Each row below holds a small network's activations on one input, seen along a few directions.
In each table, some parts of the input vary, and every possible input appears once, in random order.
Descriptions start from the smaller parts, as in this example, which fits no table here: one of 8 places around a ring, together with either a single point or one of 9 places around a ring or (one of 3 separate values, together with one of 4 places along a line).
Shared parts are said once, and a part with two or three values counts as separate values.
In the rows, 128 means zero.

Other details of the inputs vary at random and push rows far along two fixed directions, the same in every table; ignore that.

A family of inputs:
r1: [209 113 105 111 160 129 137 103 154 154 104 168]
r2: [136 124 167 151 115 115 152 110 108 164 114 133]
r3: [163 132 138 129 134 145 160  99 117 146 119 136]
r4: [ 74 148 134 131 120 135 113 131 114  89 160 103]
r5: [157 132 139 142 117 126 171 100 105 158 125 136]
r6: [ 54 144 146 134 116 152 125 130 106  95 151  76]
r7: [ 97 116 103 135 126 124  93 168 114 119 143 128]
r8: [ 93 138 112 123 139 138  84 148 130  88 149 129]
r9: [140 126 113 128 112 117 127 144 144 120 121 116]
r10: [126 130  96 114 143 129  94 141 141 104 148 143]
r11: [146 121 104 107 137 114 114 159 156 119 109 128]
r12: [142 152 179 139 112 136 171  71 112 138 128 127]
r13: [190 113 118 133 174 103 130 107 158 149  94 171]
r14: [ 93 134 129 113 119 130  99 168 139 101 120 104]
r15: [201 121 121 108 136 109 145 124 159 153  90 146]
r16: [112 124  86 113 152 117  68 158 149  97 148 149]
r17: [145 138 153 134 127 134 174  82 119 144 120 113]
r18: [146 122 113 121 113 124 114 146 149 123 118 127]
r19: [113 111  91 123 129 120  89 170 125 132 148 143]
r20: [ 73 133 145 138 135 120 117 126 131 113 138 112]
r21: [219 115 105 129 137 108 144 122 157 145  87 155]
r22: [147 133 129 130 130 140 162 104 116 141 129 126]
r23: [125 141 145 138 112 141 171 102 101 142 137 114]
r24: [120 114 105 119 164 119  80 146 159 120 128 156]
r25: [124 110  95 116 167 111  80 148 162 121 130 155]
r26: [142 107  94 106 146 120 109 155 165 111 114 127]
r27: [122 122 104 102 132 124  88 174 156 109 120 124]
r28: [ 62 145 138 139 108 155 133 137  92 106 158  89]
r29: [ 79 137 122 121 116 154 122 142 112 109 162 102]
r30: [157 125 111 121 135 141 134 121 124 144 133 149]
r31: [208 123 107 127 162 114 135 102 146 136 105 173]
r32: [140 135 178 124 104 127 185  88 133 142 109 100]
r33: [103 131 152 139 142 123 119 114 135 124 122 131]
r34: [157 120 147 114 127 128 150 111 150 136 104 125]
r35: [156 123 117 134 132 133 133 125 116 146 123 151]
r36: [108 116 113 113 136 129 108 156 152  97 120 108]
r37: [146 117  83 108 151 146 102 149 140 124 138 151]
r38: [122 101  91 128 143 107  87 174 134 134 133 147]
r39: [144 127 149 149 111 114 163 107 102 162 125 130]
r40: [140 133 140 147 117 131 161 108 101 147 125 129]
r41: [ 63 140 137 134  97 147 127 143  95 119 166  99]
r42: [144 120  98 109 144 116  99 168 158 112 103 131]
r43: [119 130 106 125 147 114  98 137 139 105 137 142]
r44: [130 144 175 137 118 145 174  80 112 140 118 108]
r45: [152 100  94 123 142 104  97 159 139 150 126 161]
r46: [177 133 154 140 105 121 165 100 135 145  97 126]
r47: [ 98 134 120 127 142 125  86 141 134  97 137 139]
r48: [135 105  87 122 138 121  84 168 132 137 138 160]
r49: [ 77 145 142 136 110 156 132 131  96 114 154 102]
r50: [ 81 144 141 130 102 151 143 126  98 122 160  99]
r51: [130 127 174 156 109 113 168 103 100 162 115 120]
r52: [ 84 151 161 145 119 127 131 109 110 104 139 109]
r53: [137 142 155 138 121 146 178  92 102 140 126 112]
r54: [162 113  86 118 142 132 106 148 133 142 133 167]
r55: [ 98 138 139 131  89 129 131 141 128 113 139  91]
r56: [ 60 143 145 125 109 151 129 126 112 107 158  82]
r57: [178 116 139 117 138 123 150 109 155 139  90 136]
r58: [ 50 135 150 146  98 138 112 151  92 117 155  99]
r59: [142 146 176 139 118 122 159  76 120 140 121 136]
r60: [134 128 181 150 103 118 166  99 105 171 119 129]
Description of these inputs: one of 5 places around a ring, together with either one of 3 separate values or one of 9 places along a line.
The inputs of r28 and r50 match in every part but the place on the ring of 5. If r52 is changed in the same way as r28 into r50, which row does it become?
> r16
The inputs of r24 and r20 match in every part but the place on the ring of 5. If r18 is changed in the same way as r24 into r20, which row does it become?
> r9
A walk changes only the place on the line of 9. It starts at r38 and steps to r39. List the rest of the walk in order.
> r5, r23, r22, r17, r4, r43, r20
Change only the choice among 3 separate values in r57. List by row number the other rows that result.
> r14, r46
Change only the choice among 3 separate values in r32. List by row number the other rows that result.
> r15, r55
A walk changes only the place on the ring of 5. It starts at r17 and steps to r56. List the rest of the walk in order.
> r1, r44, r6

A family of inputs:
r61: [165 106  94 114 141 140 143 143 138 144 115 140]
r62: [ 75 142 155 144  88 129 128 117 129 102 138  87]
r63: [ 98 108 104 116 140 145  74 178 146  81 123 115]
r64: [ 89 113 104 144 123 122 103 171 110 125 144 122]
r65: [ 80 112 109 102 144 124  73 178 156 107 141 123]
r66: [232 112 104 119 140 107 128 100 178 159  86 183]
r67: [130 142 181 136  98 117 157  90 137 151 124 120]
r68: [132 134  94 110 142 116  91 167 152  91 115 130]
r69: [ 95 135 108 116 139 127  95 168 140  81 121 101]
r70: [ 63 136 148 126 100 147 102 136 136 106 143  93]
r71: [102 109  83 134 125 113  80 186 120 118 151 141]
r72: [122 146 178 129 116 136 171 100 116 129  98  94]
r73: [152 122 138 115 131 101 132 124 154 142 118 144]
r74: [ 91 115  99 122 146 110  85 172 153  99 133 108]
r75: [ 97 109  88 123 121 118  72 185 121 126 156 147]
r76: [167 113  71 101 163  92  85 161 170 111 109 152]
r77: [ 67 124 157 140  97 139 129 143  90 144 152 110]
r78: [130 129 164 153  94 126 195  96  97 158 121  97]
r79: [157 152 159 142 109 145 203  83 109 145 112 106]
r80: [ 74 142 156 142 102 115 119 131 137 103 151  89]
r81: [ 87 115 101 127 143 115  75 169 159  98 137 114]
r82: [168 119 114 135 136 116 129 113 161 131  99 137]
r83: [158 108 133 120 152 110 139 122 154 148 100 136]
r84: [126 119 163 153 112 128 168 111  94 171 121 123]
r85: [163 139 129 108 126 122 128 126 143 124 105 139]
r86: [158 133 130 160 119 104 128 130  99 161 124 155]
r87: [157 126 140 138 126 127 140 121 137 112  98 122]
r88: [149 126 159 125 117 142 137 117 135 124 107 128]
r89: [131 141 177 141 109 101 172  96 130 140 119 106]
r90: [131 140 157 144  97 139 199  97 104 147 123  93]
r91: [128 152 170 161 143 128 174  70 106 133 118 139]
r92: [165 123  98 123 120 127 146 137 132 134 126 133]
r93: [138 143 176 145  96 130 163 103 120 110 113 104]
r94: [141 126 174 139 126 121 163  91 141 157 106 118]
r95: [227 103  95 112 186 122 135  82 148 171 115 206]
r96: [ 90 121 100  92 146 122  72 176 151 101 132 120]
r97: [124 146 178 137 114 109 183  87 116 136 103  89]
r98: [127 156 170 146 129 129 154  72 110 137 129 153]
r99: [ 85 136  92 133 160 124  68 156 133  81 154 154]
r100: [123 144 173 157 129 129 190  52  93 142 139 114]
r101: [158 137 121 135 142 143 155  91 113 132 133 131]
r102: [156 101  78 115 185 130 102 122 142 130 135 171]
r103: [164 102  86 118 154 125  94 142 173 128 102 147]
r104: [ 75 130 149 154 112 136 114 149  84 140 142 110]
r105: [ 61 127 143 127  92 148 129 153 101 130 157  93]
r106: [167 112 108 154 144 107 117 145 109 156 113 161]
r107: [174 113  61 104 168 145 106 165 157 125 120 152]
r108: [164 112  94 129 123 111 134 145 131 146 123 145]
r109: [ 65 138 141 122  93 163 139 147 108 121 158  87]
r110: [161 124  99 131 158 115 125 101 130 127 143 165]
r111: [ 52 152 166 112  98 124 122 139 119  99 143  84]
r112: [113 139  67 110 133 142  84 182 140  86 153 121]
r113: [160 112 112 136 140 120 101 148 112 167 123 169]
r114: [169 139 109 112 124 142 138 129 134 133 130 142]
r115: [ 66 141 130 126 128 167 117 128 100  99 166  92]
r116: [118 138 172 124 124 120 168  99 123 138 104  96]
r117: [ 93 113 108 110 140 125  67 169 165 108 148 125]
r118: [122 147 171 138 116 131 170  58  97 144 154 130]
r119: [167  99 103 122 137 127 142 140 131 158 112 147]
r120: [ 83 144 171 129  87 144 123 132 118  90 136  94]
r121: [171 137 103 126 142 136 131 105 120 123 141 144]
r122: [ 69 156 143 123 101 159 123 114  93 102 179  97]
r123: [175 116 110 121 185 129 109 115 146 139 117 200]
r124: [145 138 152 111 132 133 140 121 137 127 103 128]
r125: [166 130 151 143 165 131 160  72 127 151 105 166]
r126: [151 121 135 126 100 124 156 123 118 158 128 139]
r127: [238 117  99 109 170 140 143  87 141 167 112 189]
r128: [102 120  79 103 116 142  91 185 135 104 155 127]
r129: [ 72 153 140 117 104 169 129 146 111 109 159  89]
r130: [ 89 138 136 148 102 122 102 153  90 140 150 135]
The inputs of r115 and r121 match in every part but one. If r107 is changed in the same way as r115 into r121, which row does it become?
> r112
The inputs of r125 and r99 match in every part but one. If r116 is changed in the same way as r125 into r99, which row does it become?
> r76
What is each input in this table made of?
> one of 5 places around a ring, together with either one of 6 places around a ring or one of 8 places along a line
Change only the place on the line of 8 in r101. List by row number the other rows that result.
> r64, r78, r79, r90, r91, r100, r106
A walk changes only the place on the ring of 5. It starts at r120 and steps to r93. List the rest of the walk in order.
> r87, r63, r88
